Each row below holds a small network's activations on one input, seen along a few directions.
In each table, some parts of the input vary, and every possible input appears once, in random order.
A made-up example of a description, with smaller parts first: one of 8 places around a ring, together with either a single point or (one of 2 separate values, together with one of 4 places along a line) or one of 11 places along a line.
Shared parts are said once, and a part with two or three values counts as separate values.
In the rows, 128 means zero.

Other details of the inputs vary at random and push rows far along two fixed directions, the same in every table; ignore that.

Rows:
x1: [143  84  79 215 193 126  77 109 135  61 149 184]
x2: [150 158 117  94 110 161 105 150  99 175 129  90]
x3: [145 125  97  68 105 179 133 125 106 147 127 144]
x4: [140 113 150  91 158 162 125 147  89 162 119  79]
x5: [144 125  72 247 150 104  62 128 132  85 172 108]
x6: [107 161 200 139  81  33 139 129 180 146 115 136]
x7: [ 98 158 198 154  75  36 167 123 183 135 118 114]
x8: [144 137  93  82  96 188 149 122 112 136 132 125]
x9: [140 153 198 115  87  52 164 109 197 117 101 199]
x10: [176 150 131 101 130 161 122 153  96 171 116  87]
x11: [103 151 228 143 120  41 157 130 179 142  95 134]
x12: [138  92  51 224 145 122  88 102 140  55 171 162]
x13: [141  95 130  62 152 183 141 121 101 136 117 136]
x14: [108  85  57 229 172 130  85 100 142  50 165 162]
x15: [119 148 114 116 124 163 152 148  87 163 127  65]
x16: [106  99 110  71 128 188 154 113 107 129 132 113]
x17: [155 100  71 215 183 117  89 114 124  66 149 186]
x18: [116 158 180 110  68  54 143 105 197 119 114 201]
x19: [117 108  83 235 184 105  45 131 126  92 164 125]
x20: [122 100  50 229 161 121  96 106 130  55 165 165]
x21: [105 135 122 111 132 173 145 143  98 161 126  61]
x22: [131 155 217 144  97  31 157 131 179 143 101 134]
x23: [129 134  97  73 121 178 143 129  95 146 122 148]
x24: [145 122 106  66 124 187 150 145 114 115 116 129]
x25: [116 100 115  54 134 181 126 117 105 141 129 138]
x26: [152 146 131 109 147 158 140 155  81 169 111  86]
x27: [105 117 130  99 135 167 139 139  96 157 134  57]
x28: [115 119 135  83 141 161 111 144  93 168 132  80]
x29: [127 152 117 102 130 157 126 153  84 173 124  88]
x30: [116 119 106  67 130 188 134 123 107 145 121 144]
x31: [106 160 215 130  95  36 160 147 191 118 100 122]
x32: [133 137 197 118  90  51 173 107 191 116 101 194]
Each input here is: one of 2 separate values, together with either a single point or (one of 3 separate values, together with one of 5 places along a line).
- The inputs of x20 and x15 match in every part but the choice among 2 separate values. If x12 is changed in the same way as x20 into x15, which row does it become? => x7
- Change only the place on the line of 5 in x3. List by row number the other rows that result. => x18, x23, x25, x30
- Change only the choice among 3 separate values in x7. List by row number the other rows that result. => x6, x22

Rows:
x33: [104 126 143 116 138 137 157 119 103 152 123 108]
x34: [118 120 123  99 117 159 169 124 134 123 114 141]
x35: [124 179 206  65  94  88 175 143 158 158  82 152]
x36: [111 138 111 226 115  53  80 117 172  89 161 138]
x37: [111 165 197 104  76  78 200 124 155 156 103 102]
x38: [167 110  68 106 146 206 101 159  65 142 147  62]
x39: [188 115  67  94 158 206  96 155  59 151 133 111]
x40: [148 101 115 251 154  66  57 115 168  66 167 131]
x41: [111 111 146  91 140 131 131 136 113 149 124 111]
x42: [ 88 110  97 239 154  64  53 104 154  83 169 161]
x43: [152 102  50 100 150 231 142 121  66 128 146 112]
x44: [146  92  87  97 175 218  91 132  67 158 144  80]
x45: [139 109 139  84 113 155 139 109 138 125 124 140]
x46: [ 94 153 198  56  85  96 192 122 179 125  93 158]
x47: [126 123 106 247 161  70  69 135 163  52 159 133]
x48: [145 160 220  68  86  82 166 123 168 172  90 152]
x49: [165 140  48 103 135 212  87 143  62 165 144 116]
x50: [153 150 134 114 123 137 155 128 103 153 113 136]
x51: [100 119 106 193 109  72  97  97 179  72 157 192]
x52: [106 162 195 104  79  90 192 140 163 154  93 102]
x53: [124 111  77  97 182 219 100 151  63 142 137  83]
x54: [108 132 196  52  74  87 188 117 172 132  98 158]
x55: [147 146 132 114 127 144 149 143 116 153 103 137]
x56: [ 96  96 111 250 181  72  85 115 155  72 148 154]
- What is each input in this table made of? => one of 4 separate values, together with either a single point or one of 5 places along a line
- Change only the choice among 4 separate values in x47. List by row number the other rows that result. => x35, x46, x53
- List by row number the other rows that have the choice among 4 separate values in common with x52. => x36, x37, x38, x40, x47
- Change only the choice among 4 separate values in x56. List by row number the other rows that result. => x34, x52, x55
